Each row below holds a small network's activations on one input, seen along a few directions.
In each table, some parts of the input vary, and every possible input appears once, in random order.
A made-up example of a description, with smaller parts first: line(4) and (point or ring(9) or (values(3) and ring(8))).
Shared parts are said once, and a part with two or three values counts as separate values.

Other details of the inputs shift rows strongly along two fixed directions, in all tables alike. That doesn't count.

A family of inputs:
R1: [-36   4 -13  -9   1  14 -33  -9 -12   8  -9  -3  23  -8   7]
R2: [ 49   8  -8  -1  -3 -12  27   8  14   2   4   8 -14   1 -13]
R3: [ 26   2   3   5  -7 -20  29   2  16   3  18  -6 -17   2   4]
R4: [-11  -7 -15  -6  -6   4 -23 -11 -10  11   0   7  21  -6  -7]
R5: [ 41  21  -2 -13  16  14   4  -6  18   6   7   3  10  -2   0]
R6: [ 38   9   5  -4  16  12   4   4  16  19   5 -23   4  -8   0]
R7: [-39  -8   3 -10   6  11 -37  -4 -23  -3  -2   3  24  -1 -14]
R8: [-25   6  -3  16  -8 -12  21  15 -13 -16  -5   5 -24  -5  13]
R9: [-11  -2 -11   5  -9 -36  16  19   0 -13  -2   7 -11  -2  -2]
R10: [-32  -2  -7   4 -12 -47  19  -2 -14  -7   2  11 -22  -4 -12]
R11: [-44   2 -13  13 -21 -28  17   2 -13 -21   0  16 -18  -3  11]
R12: [-27   5  -6  -1  -1  19 -17  -6  -7   2  -1  -2  10  -2  11]
R13: [-28  -5   5  19  -9 -23  22  11 -13  -4  -1   0 -25  -3   4]
R14: [-41 -12  -8   4 -15   8 -23  -5 -22   5  -4   4   7   1   3]
R15: [11  0 14  3  8 15 -1 16  5  3  4 -4  0  1  3]
R16: [ -1  -3 -13  16 -11 -25  24  23 -10  -7 -11   2 -26  -7   0]
R17: [ 12   0  26 -13  12  32 -18 -20   2  16  10 -12  20   0  -5]
R18: [ 18  -4 -11  -5   9  -4   6  -1  12   4  -1   1  12   2  -2]
R19: [-25  -1   1  33 -14 -46  22  24   3 -33  -9  10 -41   9  -1]
R20: [ 17  -3   9  -7   8  41 -24  -5  -3  18   3  -8  19  -1   4]
R21: [ 38   7   2 -11  13  14  -8  12  23  12   0 -15  14  -4   2]
R22: [13 17 -1 -3  9  4  9  3 -1 -5 -1 -1 -1 -2  1]
R23: [ 18   9   8  -4  11  -5  11  -1   4   9   7 -10  -3  -2 -12]
R24: [-17 -13   4  -2   7  18 -14  -7 -11   4  -7   0  10   2   9]
R25: [ -2  -1 -18  12 -15 -27  21  21  -2  -4 -10   1 -19  -4   1]
R26: [ 49   2  -3 -17  20  11   5  -8  22   9   3   0  13   7  -8]
R27: [-47  -2   2 -13  -7  21 -33 -28 -20  -7  -1  14  20  -6   2]
R28: [ 40   1  -6  -7  18  17   1   3  24  13  -4 -14  16   0   3]
R29: [-20  -6  -7  31 -15 -48  34  13   1 -31 -16  12 -41  14   5]
R30: [ 16  -6  19 -17  14  37 -18 -18   2   7  -2  -3  22   6   3]
R31: [ 49   4   3 -12  22  16  10  -1  17   6  -1  -7  10   8  -4]
R32: [-38 -18  -8  -6 -18  15 -36 -23 -22   7   5   6  22  -1  -2]
R33: [ 35  17  -1  -7  17  23  -1   5  12   8   1 -16   7  -6  10]
R34: [ 28  -5  -3   1  -1 -11  29   4  16  -6   6  -1 -10  10   6]
R35: [ -6  -1 -11  16 -17 -36  35  20 -16 -16 -10  13 -31   0 -12]
R36: [-37  -8  -4 -16   4   5 -38 -12 -18   0   1   8  24  -3 -14]
R37: [ 16   4   0 -17  12  14 -25 -19   9  26  12 -10  29  -7  -4]
R38: [33  5  8 -4 13 23 -2 12 22 10  8 -9  7  5  4]
R39: [-21  -9  10 -12  -1  13 -23 -10  -8  -6   6   6  12   2  -7]
R40: [ 43   3   6  -1 -14  -5  29   5  12  -5   6   5 -21   4  -4]
R41: [ 33   5   4   4   8  -5  16  28  15  -1   0 -10 -10  -4   1]
R42: [ 28   6  21   4   4   0  25  22  12 -11   5   0 -16   6  -3]
R43: [-12  -5   7  12 -21 -20  27  13 -16 -15  -8  13 -27   1  -2]
R44: [ 39  -1   4  -4  16  25   4   1  22  11   3 -11   9   7   9]
R45: [-44 -13  10 -14  -8   7 -32 -33 -20   6   9   4  15  -3  -9]
R46: [ 45  15  19  12  10   0  -3 -13  26  13  10 -19  -8  10   2]
R47: [ -6  -8 -11  14  -1 -27  30  20  -3 -12 -14   2 -22  -3   5]
R48: [-21   7 -13  -9   1   4 -21 -11  -7   6   0   8  22  -7   6]
R49: [-41 -15  -1  -9  -5  13 -37 -13 -15   0   6   5  22   0  -2]
R50: [-31   9   0  14  -3   2 -26 -17  -3 -10  -8   6   0   2   6]
R51: [-17  -1  -3  18 -13 -30  29  13  -1  -2   2  -3 -27   0   4]
R52: [-46   0  10  -7  -2  28 -30 -21 -25  -7  -6   7  19  -6   4]
R53: [-23   0 -10  10  -9 -33  16  11  -3   2  -7  -5 -16  -9   1]
R54: [ 60  11   7   9   2  17   0  -2  27   5   2 -10  -4  11   1]
R55: [-47 -22   0 -13 -10   0 -19 -24 -22 -10  -6  14   8   5  -3]
Description of these inputs: values(5) and (point or (values(2) and ring(5))).
Changing only the values(5) part turns R8 into R24. The same change can be made to R22. Which row results?
> R31
Changing only the values(5) part turns R15 into R20. The same change can be made to R38. Which row results?
> R14
List by row number the other rows that have the values(5) part in common with R53.
> R3, R6, R10, R13, R17, R23, R37, R45, R46, R51
Which other rows does R36 become when the values(5) part takes its other values? List them by row number.
> R2, R5, R10, R26

A family of inputs:
R56: [ 19   3  11  -6  11  16  -9 -10   9   9   4  -6   7   4  -1]
R57: [ 21   5   6   4   1   0  12   0   9  -1   3  -6 -10   2  -1]
R58: [ 24   5  -7  -5   4 -10  19   7  10   5   7  -4  -5  -4   0]
R59: [24  1 10  3 -1 -2 15  6 12  1  7 -2 -9  3  1]
R60: [-42 -12 -15  -1  -9 -20 -16  -4 -18  -6 -10   9   7  -3  -6]
R61: [ 25  12   2   5   1   1  14   7  16  -2   4  -5 -10   1   6]
R62: [ 33   9   6  -1  13  22   0  13  16   8   0 -11   1   0   6]
R63: [-35 -10   2  -9  -2  17 -34 -17 -22  -3  -2   9  18   0  -3]
R64: [-30   1  -3   7  -7  -5  -8  -1  -8  -8  -3   5  -4   0   3]
R65: [ 11  -4 -11 -13   9  11 -16 -10   5  12   3  -5  19  -1  -2]
R66: [ -9  -5   3  11 -14 -20  17   9  -3 -11   1   3 -20   3  -2]
R67: [ 15  -2 -11  -8   7  11 -13  -9   4  14   3  -3  17   0  -2]
R68: [  0   0  -6 -13   5  12 -16 -11  -4  16   7  -2  19  -5  -3]
R69: [ 18   2  12  -9  11  23 -13 -15   8  13   5  -8  14   2   0]
R70: [-33  -1  -1   5  -4  -5  -9  -4 -10  -7  -3   4   1   1   4]
R71: [-27  -8   2  15 -14 -31  20  10  -9 -14  -2  11 -23   3  -2]
R72: [30  9  9  2  8  0 11  1 14  1  4 -6 -9  5 -1]
R73: [ 20   1 -12   2   0  -7   6   4   7   7  -2   1   3   0  -4]
R74: [-55 -14  -7 -23   5  23 -57 -30 -25  15  -2   1  44 -10  -9]
R75: [10  9  2  7  1 -5 11  8  9 -6  2 -1 -9  3  5]
R76: [ 10  -1   8 -14  11  31 -18 -14   2   5   2   1  22   2  -2]
R77: [-10  -7 -15   1  -4 -24  11   6   1  -6  -6   5  -6  -1  -4]
R78: [ 23   4   5   1   2  -4  20   9   9 -11   2   6 -12   3   0]
R79: [-1  3  3  3  0  2 -1 -3  4 -1  1 -2  1  0  7]
R80: [-18  -9   5  -2  -7   6 -13  -9  -8   3   2   0   5   2  -1]
R81: [-35  -2  -6  17 -10 -24  16  21 -14 -16 -11   5 -23   0   4]
R82: [ -1  -4   9  -3   4  10 -15  -6   0   3   5   0   7   2  -3]
R83: [-25  -7   1  -3   3  23 -29  -6 -14   7  -7  -4  17  -6   6]
R84: [-43  -5 -14   8 -17 -48  21  14 -19 -17  -8  12 -21  -6  -5]
R85: [ 6  3  5  4 -2 -2  7 -5  3  0  1 -2 -8  2  2]
R86: [-18   1  -2   6  -7  -5  -2  -2  -4  -5  -2   4  -5  -1   8]
R87: [ 2  0  3  6  4  6  4  9 -1  0 -4 -6  0 -3  8]
R88: [ 10   6  -9   6  -7 -27  29  14   2   0   1   4 -16  -5  -4]
R89: [16  4  3  5  4 10  5 14  7  2 -3 -7 -5 -3  6]
R90: [-19  -3   2   2   6  13 -13   3 -11   1  -7  -5  10   0   3]
R91: [ -3   5 -10   6 -10 -32  24  13  -5  -6  -2   5 -17  -5  -5]
R92: [ 19   1   8 -11   6  24  -4  -8   7   3   3   1  12   2   0]
R93: [ 22   2   7 -11   5  23  -4  -6   6   4   4  -1  10   4   1]
R94: [ 16   7   6   5   2  -3  10  -1   8  -2   3  -3 -10   2  -1]
R95: [-37 -11   1   9 -13 -14  -6  -2 -18 -10  -1   7  -8   0  -5]
R96: [ 31   5  -9   2   1 -12  13   7  13   3  -2  -1  -2   0  -3]
R97: [36  7  6 -8  5 17  8  0 10  0  4 -2  0  6  0]
Changing only one part turns R77 into R67. The same change can be made to R56. Which row results?
> R85
Changing only one part turns R65 into R96. The same change can be made to R87. Which row results?
> R62
What is each input in this table made of?
> ring(6) and (values(2) or line(5))
A walk changes only the line(5) part. It starts at R81 and steps to R75. List the rest of the walk in order.
> R72, R82, R78
A walk changes only the ring(6) part. It starts at R79 and steps to R70. List the rest of the walk in order.
> R75, R64, R61, R86
Which other rows does R77 become when the values(2) part takes its other values? List them by row number.
> R74
